A small network was shown many inputs. Here are its activations along a few directions, one row for each input.
Each table varies a few parts of the input and shows all the possible inputs, shuffled.
Descriptions start from the smaller parts, as in this example, which fits no table here: one of 2 separate values, together with either a single point or one of 11 places around a ring or (one of 6 places along a line, together with one of 8 places around a ring).
Shared parts are said once, and a part with two or three values counts as separate values.
(in the rows, 100 means zero)

Other details of the inputs vary at random and push rows far along three fixed directions, the same in every table; ignore that.
To show where, the next rows are all for the same input, with only those details redrawn:
[128,  44, 130,  66, 145,  65, 121, 132,  68, 155, 117, 100,  54,  96]
[ 90, 146, 141,  64, 134, 117, 113, 102,  89, 139, 149,  79, 110, 106]
[ 78,  95, 108, 104, 124,  72,  94,  95, 103, 162, 138, 117,  55, 123]
[ 78,  96, 107, 105, 122,  75,  93,  95, 103, 157, 136, 117,  59, 122]
[126,  45, 106,  92,  96,  86, 107, 133,  81,  85,  78, 106,  76, 101]
[ 87, 149, 116,  91,  82, 139,  98, 105, 102,  63, 107,  84, 136, 110]
[130,  82, 124,  70,  96, 118, 117, 136,  76,  62,  83,  83, 115,  92]
[131,  82, 124,  69,  97, 118, 118, 136,  75,  63,  83,  81, 115,  91]

Rows:
x1: [ 92, 110,  89, 116,  73, 101,  74,  97, 115,  98, 104,  95, 107, 116]
x2: [ 66,  78,  69, 152,  73,  84,  76,  82, 123,  76,  95, 130,  67, 104]
x3: [131,  84,  94,  58, 105, 119, 141, 113,  77,  52,  86,  91, 118,  63]
x4: [111, 158,  89, 105,  82, 121, 107,  83, 109,  81,  98,  84, 143,  72]
x5: [ 95, 124,  97,  77, 129, 102, 103,  86, 104, 163, 123, 115,  76, 107]
x6: [130,  44, 108,  92,  99,  90,  98, 133,  96,  96,  61, 104,  97,  93]
x7: [ 92, 142, 104, 101,  80, 132,  88,  86, 110,  63, 113,  68, 145,  79]
x8: [ 77, 102,  73, 137,  82,  87,  80,  99, 107,  83,  98, 115,  87, 135]
x9: [131,  35, 101, 103, 105,  78, 117, 107, 101,  91,  73,  92,  95,  74]
x10: [ 88, 121,  86,  77, 125,  99, 115,  88, 105, 143, 134, 114,  86, 117]
x11: [ 70,  94,  73, 140,  99,  79,  86,  82, 107,  87, 111, 113,  80, 108]
x12: [152,  88, 109,  61,  93, 113, 116, 126,  85,  82,  60,  95, 123,  79]
x13: [ 89, 147, 141,  65, 132, 117, 112, 102,  90, 137, 149,  80, 110, 107]
x14: [ 87, 119,  73, 109,  90, 117,  95,  75, 117,  90,  93, 118,  92,  84]
x15: [ 87,  87,  56, 143,  69,  81,  75,  70, 133,  96,  75, 143,  74,  92]
x16: [136,  40, 105,  94, 102,  78, 113, 121, 101, 108,  69,  96,  94, 102]
x17: [ 75, 120,  90, 120,  83, 123, 103,  75, 109,  74,  81,  83, 145,  92]
x18: [107, 115,  84, 109, 116,  62, 100,  89, 108, 183, 120, 116,  73, 110]
x19: [ 87, 155, 116,  92,  92, 118,  92,  96,  99,  60, 100,  73, 135, 121]
x20: [ 87, 146, 128,  74, 127, 120, 119,  88,  92, 146, 118,  68, 145, 109]
x21: [ 77,  84,  65, 165,  65,  98,  66,  79, 114,  64,  83, 132,  87, 105]
x22: [ 90, 117,  94, 127,  79, 115,  78,  96, 101,  87,  96, 113, 110, 122]
x23: [ 74, 117,  93, 124,  94,  92,  84,  77, 108,  62,  98,  91, 100, 103]
x24: [123,  36, 106,  99, 109,  85, 102, 116,  95,  91,  71, 103,  91,  66]
Q: The inputs of x2 and x13 match in every part but one. If x3 is changed in the same way as x2 into x13, which row does it become?
A: x10
Q: What do these inputs look like to the network?
A: one of 2 separate values, together with either one of 4 places along a line or one of 8 places along a line
Q: Start at x3 and move only the place on the line of 4, one step at a time. The first step leads to x14. Which rows follow, in order?
A: x15, x4
Q: Change only the choice among 2 separate values in x14. List by row number the other rows that result.
A: x5

Rows:
x25: [ 82, 112,  94, 126,  70, 110,  79, 104, 119,  73,  98,  97, 111, 120]
x26: [107,  90,  98,  98, 107,  95, 103,  98, 103, 130, 105, 123,  86,  92]
x27: [112, 100,  87,  91, 105,  77, 103,  97, 100, 124, 103, 111,  79,  98]
x28: [130,  75, 107,  78, 120,  85, 106, 111,  86, 136, 100, 109,  75,  77]
x29: [107,  69,  97, 101, 111,  91, 111, 111,  74,  71,  97,  96,  88,  87]
x30: [ 86,  98,  79, 114,  86, 107,  91,  97, 105,  89,  90, 110,  99, 121]
x31: [109,  65, 113,  79, 113,  91, 102, 119,  90, 113, 103, 102,  80, 106]
x32: [ 70, 123,  84, 118,  98,  93,  98,  74, 125, 124, 107, 107,  94, 115]
x33: [121, 126, 116,  70, 107, 116, 122, 105,  92,  95, 106,  65, 139,  84]
x34: [115,  91, 100,  94,  77, 104,  89, 123,  94,  68,  82, 106,  93, 106]
x35: [ 96,  90,  95, 106,  90, 102, 106, 109,  93,  87,  82, 100, 106, 111]
x36: [ 92, 101,  77, 105,  90, 101,  98,  87, 118,  94,  89, 107, 100, 107]
x37: [ 92, 103,  93, 114,  80, 107,  88, 106, 114,  84,  94, 118,  89, 122]
x38: [102,  78, 109, 100,  80, 106,  99, 118, 101,  70,  77,  96, 101, 109]
x39: [123,  74, 101,  88, 112,  90, 117, 121,  79, 114,  93, 110,  83, 105]
x40: [ 90, 142, 121,  97, 113, 113, 104,  91,  88, 104, 114,  74, 135, 107]
x41: [109,  96, 100, 116,  78, 111,  89,  95, 105,  67,  72,  94, 129,  83]
x42: [121,  81, 103,  83, 125,  74, 110, 115,  74, 144, 112, 106,  65, 103]
x43: [ 78, 112,  85, 129,  80, 116,  85,  75, 114,  62, 101, 106, 103,  80]
x44: [105,  64, 109, 100, 103,  97, 102, 121,  85,  53,  94,  95,  85,  87]
x45: [ 76, 103, 115, 118, 119,  73,  79,  86, 111, 143, 126, 104,  75, 124]
x46: [119,  68,  97,  88,  95, 111, 102, 112,  98,  86,  75, 106, 107,  80]
x47: [ 70, 106,  82, 121, 111,  78,  98,  66, 112, 110, 126, 110,  75,  95]
x48: [109, 151, 120,  78, 107, 128, 113,  96,  97,  73,  97,  58, 159,  84]
x49: [ 89, 105,  87, 126,  83,  99,  82,  88, 121, 108, 101, 111, 107,  96]
x50: [ 88,  99,  85, 125,  87,  88,  90,  93, 103, 111, 106, 106,  98, 120]
x51: [ 81, 172, 111,  75, 129, 115, 113,  73, 113, 147, 147,  96, 116, 108]
x52: [120, 108, 136,  62, 123, 120, 124, 109,  85, 119, 103,  77, 124,  71]
Q: The inputs of x36 and x46 match in every part but one. If x32 is changed in the same way as x36 into x46, which row does it become?
A: x52
Q: What do these inputs look like to the network?
A: one of 4 places along a line, together with either a single point or one of 6 places along a line
Q: Start at x40 and move only the place on the line of 6, one step at a time. The first step leads to x50. Which rows follow, in order?
A: x35, x30, x39, x42
Q: Which other rows agree with x25 in the place on the line of 4? List them by row number.
A: x31, x34, x37, x38, x44, x45
